Each row below holds a small network's activations on one input, seen along a few directions.
Each table varies a few parts of the input and shows all the possible inputs, shuffled.
A made-up example of a description, with smaller parts first: line(6) and (point or ring(9) or (values(3) and ring(5))).
Shared parts are said once, and a part with two or three values counts as separate values.
In the rows, 128 means zero.

Other details of the inputs shift rows strongly along two fixed directions, in all tables alike. That doesn't count.

A family of inputs:
r1: [116 104  85 124 104 138 145 173 115 159 128]
r2: [158 167 127 123 114 101 105  82 120  97 133]
r3: [157 166 143 114 118 103 106  95 105  88 140]
r4: [149 177 131 121 131 121  93  84 114  98 110]
r5: [162 161 141 117 117  97 101  92 115  94 128]
r6: [113 107  87 123 106 138 149 176 112 158 131]
r7: [156 169 140 112 110 102 104  88 120  99 128]
r8: [ 82  95 223 154 217 169 167  98 214 143 138]
r9: [154 173 142 111 112 102 106  91 117  98 132]
r10: [106 111  87 128 121 159 135 178 112 161 103]
r11: [117 101 100 123 109 133 144 187 110 156 125]
r12: [101 107  96 125 122 157 139 179 112 163  87]
r13: [112 102  90 127 109 138 147 177 104 156 138]
r14: [162 164 144 113 115 100 102  93 114  96 129]
r15: [157 165 134 117 115 105 105  83 109  96 142]
r16: [161 159 137 125 117  99 101  92 112  87 134]
r17: [115 101  90 126 103 131 140 178 119 157 121]
r18: [101 104  93 129 124 154 137 178 113 162  87]
r19: [ 97  81 205 159 199 148 171  90 221 139 176]
r20: [163 162 140 122 116  96 100  92 117  94 126]
r21: [116  96  83 137 107 134 141 173 110 154 132]
r22: [117  91  91 130 109 133 141 184 108 149 130]
r23: [160 162 141 116 116 103 103  92 109  89 137]
r24: [116 102  89 131 102 130 139 177 121 156 119]
r25: [107 110  83 137 122 155 133 177 116 159 100]
r26: [147 185 137 115 132 124  98  88 110  99 113]
r27: [ 86  87 216 165 216 166 162  94 220 141 132]
r28: [ 97  76 207 162 200 148 168  91 213 136 182]
Each input here is: line(4) and (values(2) or ring(5)).
The inputs of r14 and r20 match in every part but the line(4) part. If r15 is changed in the same way as r14 into r20, which row does it become?
> r21
List by row number the other rows that have the line(4) part in common with r22.
> r4, r5, r17, r18, r19, r28
Start at r13 and move only the ring(5) part, one step at a time. The first step leads to r3. Which rows follow, in order?
> r11, r9, r6

A family of inputs:
r29: [128 130 142 126 153 140 132  97 115 114 158]
r30: [119 132 128 147 144 141 115  85 143 119 122]
r31: [142 114 171 121 143 117 128 120 118 107 142]
r32: [142 131 161 128 152 130 113 120 146 116 101]
r33: [147 116 158 135 129 109 118 124 142 105 157]
r34: [136 137 137 132 124 104 141  97 160 130 141]
r35: [ 95  97  89 116 114 162 158 203 136 195  97]
r36: [109  90  67 140 109 153 144 186 113 158 156]
r37: [114 152 145 137 161 147 126 107 122 112 135]
r38: [120 138 146 124 124 122 128  94 160 130 116]
r39: [135 139 148 117 117 114 135 110 156 123 167]
r40: [108  86  57 156 116 145 151 175 118 168 131]
r41: [129 148 136 135 160 153 114  98 140 127 118]
r42: [194 204  38  89  25  68  41 128  13  77  50]
r43: [129 137 161 104 131 121 144 106 131 127 152]
r44: [116 159 164 114 139 129 139 116 138 124 128]
r45: [112  58  82 152 112 125 153 209 126 170 117]
r46: [128 136 173 131 151 125 124 130 126 103 118]
What do these inputs look like to the network?
> values(3) and ring(6)
The inputs of r33 and r31 match in every part but the ring(6) part. If r39 is changed in the same way as r33 into r31, which row does it become?
> r43
Which other rows does r34 become when the values(3) part takes its other values? List them by row number.
> r40, r45
Which other rows does r29 become when the ring(6) part takes its other values? List them by row number.
> r30, r36, r37, r40, r41

A family of inputs:
r47: [136 134 116 134 126 133 114 132 127 127 115]
r48: [132 129 110 126 122 132 127 123 112 124 141]
r49: [137 128 127 117 115 121 116 140 109 124 112]
r50: [126 141 109 127 117 127 123 122 132 133 115]
r51: [134 127 126 121 110 111 124 139 106 121 126]
r52: [118  95 154 132 145 134 146 144 155 143 124]
r53: [137 129 119 114 107 117 125 134 108 127 140]
r54: [139 122 119 129 121 120 120 128 124 128 112]
r55: [ 98 114 148 134 159 155 151 138 152 150 128]
r56: [137 133 107 127 112 120 124 126 129 127 142]
r57: [136 135 108 131 117 129 124 126 125 129 144]
r58: [110 102 153 144 149 139 151 149 158 141 144]
r59: [106  97 154 138 153 143 154 145 144 136 141]
r60: [139 139 113 114 104 116 124 138 120 126 139]
r61: [134 141 114 116 118 128 123 137 105 126 138]
r62: [132 127 118 129 130 136 117 129 113 122 113]
r63: [131 121 120 134 118 116 124 127 115 122 129]
r64: [141 130 117 113 105 112 130 134 114 129 137]
r65: [127 133 113 126 118 124 129 118 126 136 114]
r66: [ 98 108 150 131 155 155 155 135 149 147 128]
r67: [154 169 187 142 158 107 107  46 160  78 150]
r68: [121 138 112 126 127 139 127 119 115 130 115]
r69: [120 143 110 129 131 139 123 122 117 133 114]
r70: [134 141 122 120 127 132 113 143 107 124 109]
r71: [128 151 116 118 115 132 124 134 119 135 113]
r72: [134 121 121 130 122 125 115 128 118 125 115]
r73: [139 142 114 118 109 124 124 138 116 128 141]
r74: [143 167 187 131 157 112 110  32 157  89 138]
r75: [134 136 116 113 115 128 127 135 103 123 138]
r76: [138 124 110 126 113 117 129 123 123 130 141]
r77: [131 134 108 129 126 132 123 126 114 127 141]
r78: [134 123 113 127 114 121 124 122 117 127 144]
r79: [138 128 124 120 109 106 129 139 112 123 123]
r80: [139 141 122 121 118 128 114 144 118 126 112]
r81: [102 110 147 132 145 144 152 139 167 151 129]
r82: [105 102 153 142 157 143 150 147 147 139 140]
r83: [135 121 117 133 116 111 128 128 121 124 126]
r84: [100 102 152 131 147 144 153 135 154 151 131]
r85: [128 132 115 137 130 127 122 131 112 121 126]
r86: [110  98 136 137 132 131 150 162 150 144 136]
r87: [112  95 142 147 152 143 140 140 170 143 129]
r88: [109  97 156 134 158 152 146 145 148 139 127]
r89: [130 139 119 113 111 120 130 129 117 135 110]
r90: [125 144 110 131 123 136 123 122 128 135 117]
r91: [139 137 121 117 112 120 114 144 121 124 110]
r92: [148 161 189 138 164 111 111  43 148  74 148]
r93: [131 133 116 133 135 136 113 132 116 125 112]
r94: [134 130 114 135 115 115 122 131 126 121 127]
The inputs of r86 and r79 match in every part but one. If r94 is changed in the same way as r86 into r79, which row does it become?
> r83
The inputs of r91 and r80 match in every part but one. If r56 is changed in the same way as r91 into r80, which row does it become?
> r57
What do these inputs look like to the network?
> values(2) and line(4) and ring(6)
Which other rows does r68 become when the line(4) part takes its other values? List them by row number.
> r48, r62, r92
Which other rows does r51 become when the values(2) part takes its other values? List them by row number.
> r63
Start at r93 and move only the ring(6) part, one step at a time. The first step leads to r47. Which rows follow, in order?
> r87, r54, r72, r62
